These are the activations of a small network on made-up records, seen along a few directions, one row for each record.
Each row is followed by the record's values for the fields BEK, MUKO, TIFEP, SEN.
A field that a record lacks is written absent.
The largest differences between rows may come from other fields.
Strong random noise was added to every row along 12 fixed directions; ignore it. To show where, here is one row again and again, with new noise each time:
[ 117    3  -87 -165  425  295  -90 -339 -261  249 -214 -261 -154 -102
  141    9  341  152   -5   19 -259 -530  -37 -130 -295 -384  194  -80
 -323   23]
[ 126   30   47  -15   63 -208 -231   35   68  -14 -105   32   10   70
  106  -28 -114 -175 -246  258  -33  -62  201    8 -116   37 -134  -22
  444   -7]
[ 106   50    1  211  464  236   39 -383  103  323 -342 -299 -478  492
  345 -279  380 -331  356   45  -95  333   80   -1   85   78 -266   58
 -240  160]
[ 218 -394  -27   81 -383 -240  -76   78 -363 -118  283  288  -10  -89
 -324   80    4   51 -431  237  173   81   -6   50 -121 -186    1  388
  676 -286]
[  31  358  172   60 -226 -352 -154   75  339 -244 -154   55  193  153
  215 -161  -63 -102  -81 -391  387  252  101  -24  491   27  142 -640
 -124 -115]
[  33   60  188  157 -147  -89   89   37   27  112  -70  -45 -188  206
  -26  -70  151  151 -152   14  199  366   41   40  273   15  -74  190
  390 -164]
[-494  -12   53 -300   69  420  -69  101  382   33 -174   31  257  136
  183  561 -273   60 -140  -82 -507 -337  434  154   99  450  -15 -142
   59  384]
[ -53   53  112   62   39  -89  150 -251    3   75  209 -322 -108   10
  118 -124  144 -154  465   93 -208   34  156  -77  -23 -192  271   54
 -156 -133]
[-528  309  345  -74  197  258  -33  226  -75  117   72  -58  195  274
   66  139 -119   61  161  281  -16  383  278    1 -124  119 -323  325
  -36  183]
[-211   45  433   46 -177  337 -123  199 -143  -84 -194  319  117 -159
  -99 -120 -234  -50 -160 -147 -131  182  -40  -52  -22  184  -57  279
   -2  -86]
[-385 -231  389  -51  129  178  -32 -109 -245  181  317 -135   61    1
  -17 -191  -88   -8  298  504 -210  205  288  -33 -224  -48  280  454
   29 -235]
[ -82  -10 -120   42 -248 -359  176 -230  109 -144  383 -151   99  108
   31  253  149   18  111  -85   94    2  257  121  221 -159  188 -198
  233   85]
[-121  292  201 -267  -79  312  132  243 -247   96   60  -21  117   28
  -64  358  283  298  -95 -122 -158 -124  -13 -118  -32 -355  143  365
 -187  -21]
[  86  748  155   41  312 -114 -116  169 -241   98 -310 -284  -42 -368
    6  -86  -66  239  -60  157  -31 -312 -171 -283 -528 -334 -403  -12
   68  -22]

[-117 -585 -111  -74   82  -20 -216 -159  229  -57   26  112  188  -51
   43   -4 -243  171 -370  108   90 -236  243  230  192  252  301 -488
  298  -18]	(BEK sezi; MUKO zubek; TIFEP varif; SEN komad)
[ 243  -22 -199  -41 -233  198   70  450  511  116 -278 -188 -216   31
  -18  251 -147  169   90 -253 -296 -124  -82 -123  291  265   89 -355
 -359 -450]	(BEK nif; MUKO fut; TIFEP absent; SEN komad)
[-294  177  324  160  164  109   66 -377 -119  143   57 -302   41 -127
   93 -533  192  246  184   53  109  156   -6    4  -35 -163  239   68
  -59  111]	(BEK nif; MUKO fut; TIFEP absent; SEN komad)
[ 152  113  -48  111  -89  319  161   13  -69  -19 -252  210 -224  195
   22   53  226 -240  -18 -360 -117  181 -249   -4   60   99 -272  320
 -240  232]	(BEK nif; MUKO fut; TIFEP kilup; SEN govok)
[ 135  378  112  138 -182 -449   -5  368  -63 -141  -72   16  -23 -422
 -234 -131 -397  133   83  -61  278   44 -272 -252  -32  -29 -200 -220
   87 -474]	(BEK zudim; MUKO zubek; TIFEP varif; SEN komad)
[ 328 -215 -141   27  -17   25 -249  235  -53 -119  -20  252   23  184
   15 -195  -69 -432   68   33  141  273 -128  -86  -69  -13 -101  -22
 -390 -208]	(BEK nif; MUKO zubek; TIFEP absent; SEN komad)
[ 266   92  -54  -15  -34 -327  -96   -2   -7   94 -150 -133 -193 -117
   12 -114 -112 -106  -18  106 -103 -189   18 -178 -102  -16  136 -137
  198 -383]	(BEK nif; MUKO fut; TIFEP varif; SEN komad)
[   9   95   47  240 -217 -153  150  -29   95 -166  190   53  -19  224
   24  -82   88 -367  314 -142  108  523   16   52  183   34 -189  155
  -24  129]	(BEK zudim; MUKO absent; TIFEP absent; SEN govok)
[ 366 -128 -290   97 -187 -429  166   72  209  -10  123  -32 -275  374
   44  104  232 -133  138  -68  369  290  -40   60  450    3   17 -177
   77 -226]	(BEK sezi; MUKO zubek; TIFEP varif; SEN komad)
[   9  186  -25 -304  480 -208 -248  -47  209    6  -49  -67  253  269
  324   98   85  -81 -217  260  207 -222  305   93    2  -82 -145 -383
  173  421]	(BEK zudim; MUKO zubek; TIFEP varif; SEN komad)
[ -70 -246  -15  100  258  266 -111 -293 -133  156 -103  -14 -141  217
   69 -195  128   49  -35  101   80  166   27   73  -69   68 -112   19
 -109  118]	(BEK nif; MUKO fut; TIFEP varif; SEN govok)
[-364  165  133 -330  287  348 -210   59 -349   52  -55  213  261  129
   25  263   -6   38  -86  -19   -4  -36  110  -55 -229  -29 -115  104
 -340  214]	(BEK nif; MUKO fut; TIFEP varif; SEN govok)
[-226 -334 -294 -257 -447  -66   64  406  110 -100  283   33  167 -247
 -275  559 -553   78   74   95 -376 -385  144  -45 -115  301  307  -63
  -48 -384]	(BEK nif; MUKO fut; TIFEP varif; SEN komad)
[ 195  -63  344 -177  -63  110  -13  274 -374    3  276  196  109   12
 -144 -143  190  -90  118  133   63  247 -100 -217   25 -409  278  466
 -284 -448]	(BEK zudim; MUKO zubek; TIFEP absent; SEN komad)
[-310 -247 -131  -62  -97   19  316 -327  314  -33  235 -131   70 -164
   36  315 -106   61  241 -176 -352 -376  230  248  222  219  301 -170
  115  312]	(BEK zudim; MUKO zubek; TIFEP varif; SEN komad)
[ 388 -530 -196 -178  232  239 -169 -218 -291  277  -48  111 -256  134
   30  -14  276 -349 -208  383 -415 -296   65    7 -401 -157   85  455
  158   -6]	(BEK nif; MUKO fut; TIFEP varif; SEN komad)
[ -35 -312   83  -79  -36   86  -80 -188  -98   45   39   77  -33   45
   19 -142   96  -78  -17  -27   -1   38   79   -4  128  -26  381   38
 -170 -206]	(BEK nif; MUKO absent; TIFEP absent; SEN govok)
[ 158   52  -41  -66 -324 -291  -55   87 -103 -145   87  206  133  -39
  -67   33   23  -40 -250 -177  199  -25  -39    9  107 -153  186  -79
  112 -101]	(BEK nif; MUKO fut; TIFEP varif; SEN komad)
[-248  -85  398  -68 -213  -44   -6  384  143  -56  150  102  151  -67
 -113 -162 -304  121  111   82  162  318   18  -59  305  150  310   28
 -117 -481]	(BEK sezi; MUKO zubek; TIFEP varif; SEN govok)
[ 173  297   57 -283  212 -134 -269  285  -60 -101 -133  311  158  466
  329   15   96 -641  -69  104  135  178  117  -87  -23  -59 -201   86
 -177  189]	(BEK sezi; MUKO bedof; TIFEP varif; SEN komad)
[-127  -55 -152   75   57  -25   70 -185  -81  -49   92   75  -19   76
  -20   24   72  -69  -10   41  128   89  -46  140  -91   62 -220  175
  177  367]	(BEK nif; MUKO zubek; TIFEP varif; SEN govok)
[-265 -398  171  129   86  178 -101 -466  -64  -20   61  159  -22  148
  179 -445  -37 -562  338   27 -156  363  166  133    1  267  208  174
 -203  129]	(BEK nif; MUKO fut; TIFEP varif; SEN govok)
[ 296  -88 -315 -265   58 -236  -33  240  220  206   17 -205 -171  293
   63  370   41  -14  -15  255 -162 -200  200  -96   81   -3   61 -140
  139 -320]	(BEK nif; MUKO fut; TIFEP varif; SEN komad)
[ -61 -580 -171  -76  -30 -204  -94  104   66  197  322 -208  -11  207
 -132  135 -162  359  -66  551  246  152  279   60   97   57  182 -161
  311 -520]	(BEK zudim; MUKO absent; TIFEP absent; SEN komad)
[-319 -353   36  122  119   71  -81 -395  104   33  -57   -4   -7 -125
  -24   50 -284  104  -68   72 -172 -124  270  191   51  423  -87 -154
  454  173]	(BEK nif; MUKO absent; TIFEP absent; SEN govok)
[-262  283  276  -52   36   53   13  136  102  -23   69   -2  161  303
  192  -21  -34 -249  257  -22   44  421  223   -2  140  116 -110   77
 -198  131]	(BEK zudim; MUKO fut; TIFEP absent; SEN komad)
[-405  361  173 -256  383 -147 -156   84  139  112   11 -255  326  -91
  188  128 -313  327  -75  426    5 -296  339  -16 -201   64  -87 -261
  251  205]	(BEK zudim; MUKO bedof; TIFEP absent; SEN komad)
[ 515  356   40   26  253   47 -186   98  -55   45 -440   81 -173  161
  183 -277  309 -153 -329  -52  108   12 -253 -128  -90 -228 -325   52
  -63   97]	(BEK nif; MUKO fut; TIFEP kilup; SEN govok)
[-146 -373  201   80  401  383  -43 -559 -118  277 -171 -161 -243   21
  139 -388  253   33  195   -6  -80   -5    3   31   72   29  283  -11
 -313  -27]	(BEK sezi; MUKO absent; TIFEP absent; SEN govok)
[-218 -479   88  248 -316  201  206 -290   94 -257  361  238  101 -133
  -93 -199  -28 -272  187 -179 -193  184    1  231  165  198  321  269
   31  233]	(BEK sezi; MUKO zubek; TIFEP kilup; SEN govok)
[-264 -316 -185 -375  237  280  -75  -29   25  160  137   88  187  592
  150  335  226  110  -64   54  226  126  231  208  308   43  136 -150
 -368  202]	(BEK nif; MUKO fut; TIFEP varif; SEN komad)

Here are new rows. What are their fields?
[ 306  699 -133    1   15 -138  175  265   91   83 -358  -83 -255  256
   98  251  375   35 -211 -203  107   74 -207  -38   79 -111 -501  139
  180  258]	(BEK nif; MUKO fut; TIFEP varif; SEN govok)
[-242 -452  228   89 -147  159   31 -404  146  110 -243   58 -100 -207
  -18 -284  -44  427 -283 -363   86  -19  -16  200  486  306  584 -207
  223 -184]	(BEK nif; MUKO zubek; TIFEP varif; SEN govok)
[  11  -82  245  201  -15   57 -225  200  168   20 -329  167 -110   73
  -24 -317 -318 -124 -224  150   70  365   26   27   89  430 -313  106
  303 -151]	(BEK nif; MUKO absent; TIFEP absent; SEN govok)
[-225  317  337   10 -210 -253   74 -179  163 -168  140   10  267   20
  136  -44   45  -19   21 -331   97  126  263   76  384   14  225 -225
  210  189]	(BEK nif; MUKO fut; TIFEP varif; SEN komad)
[ -96  400  119  -66 -118 -190  158  159  312  -97  255 -161  161  180
  141  216   75 -120  209   35 -163  109  272   48   83  -34  -38   41
  129  244]	(BEK nif; MUKO fut; TIFEP varif; SEN govok)
[  67   50 -119 -229  175  -46 -313  248 -100  -38  139  -32  293   14
   25   77 -100  -49  -97  357   -5 -220  161 -126 -400 -219  -39 -136
 -203  -62]	(BEK nif; MUKO fut; TIFEP absent; SEN komad)
[ 115 -233 -120  -25  100  183   83 -101   80  121  -64 -136 -157 -254
  -17   62  -48  106    7   77 -438 -458  -28   -9 -159   41   45   -3
   77  -14]	(BEK nif; MUKO fut; TIFEP varif; SEN komad)
[ 118 -595 -139  117  -80  101   46 -387  -78  -68  181   37 -123 -302
 -128  -65   53  -18  127  -59 -194 -228  -62   70  -27  -40  290  -67
  -53 -112]	(BEK zudim; MUKO zubek; TIFEP absent; SEN govok)
[ -58 -169 -220  -20  104  509  -88   79 -126   41 -157   91  115   33
  -81   90   95  284 -143 -194   72  -54 -206   29 -105  -26 -111 -154
 -512  103]	(BEK nif; MUKO fut; TIFEP kilup; SEN komad)
[ 220 -299    9  204  -41  207 -184 -372 -281 -213 -178  376  -11 -279
  -10 -398  -33 -456 -135 -225 -132 -108 -224    9 -264   65  -16   35
 -129  167]	(BEK nif; MUKO fut; TIFEP kilup; SEN komad)
[ 196  140   14 -101  100  289 -151 -142 -246 -136 -286  329   64  169
  143    0  409 -219 -316 -453   80  -55 -166   20    4 -234 -135    1
 -303  423]	(BEK nif; MUKO fut; TIFEP varif; SEN govok)
[  30   64 -456   -7  526 -454 -242 -329 -208   -4  -88 -104    9  159
  111  119   93  249 -343  194  716 -169  -12  136 -139 -177 -384 -626
  266  339]	(BEK sezi; MUKO zubek; TIFEP varif; SEN govok)
[ 196 -339  -93  186 -152  116 -252 -118 -162 -219 -164  380  -42 -245
  -94 -243 -254 -394 -114 -153 -123  -48 -183  -59 -217  174 -102  -78
 -163 -109]	(BEK nif; MUKO fut; TIFEP absent; SEN govok)
[ -25  243 -180 -339  146 -352   65  278  267   62  364 -307  177  158
  173  319  -29  -82  156  556 -187 -331  296  -20 -227 -167  101  101
  266  142]	(BEK sezi; MUKO zubek; TIFEP varif; SEN komad)
[  81 -235  102   66 -331   95  -68 -155 -396 -154   57  327   69 -212
 -173  -92   88  -85 -291 -241  -11  -15  -86    5 -100 -143  146  207
  140  -46]	(BEK nif; MUKO fut; TIFEP absent; SEN komad)
